A small network was shown many inputs. Here are its activations along a few directions, one row for each input.
Each table varies a few parts of the input and shows all the possible inputs, shuffled.
A made-up example of a description, with smaller parts first: one of 5 places around a ring, together with either a single point or one of 9 places around a ring or (one of 3 separate values, together with one of 6 places along a line).
Shared parts are said once, and a part with two or three values counts as separate values.
In the rows, 128 means zero.

Other details of the inputs vary at random and push rows far along three fixed directions, the same in every table; ignore that.

Rows:
row 1: [ 84 100 100  73 113 152 156 120  76 164 156 141]
row 2: [ 87 124 100 121 114 102 131 130 105 183 138  87]
row 3: [ 70 136 104 131 101 124 129 126 110 183 119 142]
row 4: [124 138 158  75 161 181 134 184  71 127 180 172]
row 5: [124 110 132  63 126 139 132 143  95 165 182 115]
row 6: [238 112 178 112 192 161 128 154 142  50 196 144]
row 7: [121  95 172  68 120 134  95 138  75 153 176 149]
row 8: [145  77  71  83  90 162 183  84 152  92 115 131]
row 9: [146 125  83 117  89 112 145  91 190 116  94  75]
row 10: [ 65 150  95 119 111 137 142 139 101 170 112 119]
row 11: [105 148 154 111 140 115 108 153  94 150 156 105]
row 12: [ 92 173 145 191 188 118 111 150 105 134 130 121]
row 13: [208 140 183 146 157 129 102 140 173  65 148 139]
row 14: [132 158  87 207 102 113 135 112 205  95  44 123]
row 15: [ 73 120 105 138 108 119 130 114 103 181 124 141]
row 16: [133 159  89 206 104 114 134 104 207 101  48 119]
row 17: [151 114  92 126  76 104 134  85 196 128  95  98]
row 18: [159  97  91  56  74 138 153  84 163  97 120 101]
row 19: [119 145 160 203 165  81  90 154 112 153 144 117]
row 20: [ 73 182 142 167 149 109 146 137 104 160  44 120]
row 21: [220 112 186  91 151 152 110 133 152  61 177 160]
row 22: [ 96 154 157 209 173 105 100 145 107 140 129 147]
row 23: [148 102  65  72  92 168 179  85 167 107 113 129]
row 24: [167  72  70  78  82 131 170  86 151 102 128 105]
row 25: [169  98  95  90  83 167 159 115 168  86 102 168]
row 26: [138 129 204  77 158 166 141 161  67 150 139 205]
row 27: [197 167 189 199 198 121  86 138 167  27 115  97]
row 28: [112  74 113  82  92 113 133 120  79 177 169 138]
row 29: [ 76 155 133 167 132  83  89 127 114 145  95  76]
row 30: [239 113 194 109 177 159 113 151 161  69 196 162]
row 31: [ 86  76 110  88  96 142 146 116  78 170 154 164]
row 32: [128 171  76 193 123 119 147  99 203  89  54  93]
row 33: [ 96 167 153 201 174 111  98 150 117 149 126 145]
row 34: [ 63 143  94 118 109 133 141 150  93 160 101 124]
row 35: [118 152 161 198 165  84  89 156 120 159 145 115]
row 36: [106 119 165 124 126 112  87 133  83 149 146 122]
Each input here is: one of 2 separate values, together with either a single point or one of 8 places along a line or one of 9 places along a line.
Question: The inputs of row 33 and row 23 match in every part but the choice among 2 separate values. If row 35 is changed in the same way as row 33 into row 23, which row does it become?
Answer: row 2
Question: Change only the choice among 2 separate values in row 30. List by row number the other rows that result.
Answer: row 5
Question: Change only the place on the line of 8 in row 3. List by row number the other rows that result.
Answer: row 14, row 15, row 16, row 22, row 25, row 31, row 33
Question: Change only the place on the line of 8 in row 1. List by row number the other rows that result.
Answer: row 4, row 8, row 10, row 12, row 23, row 32, row 34
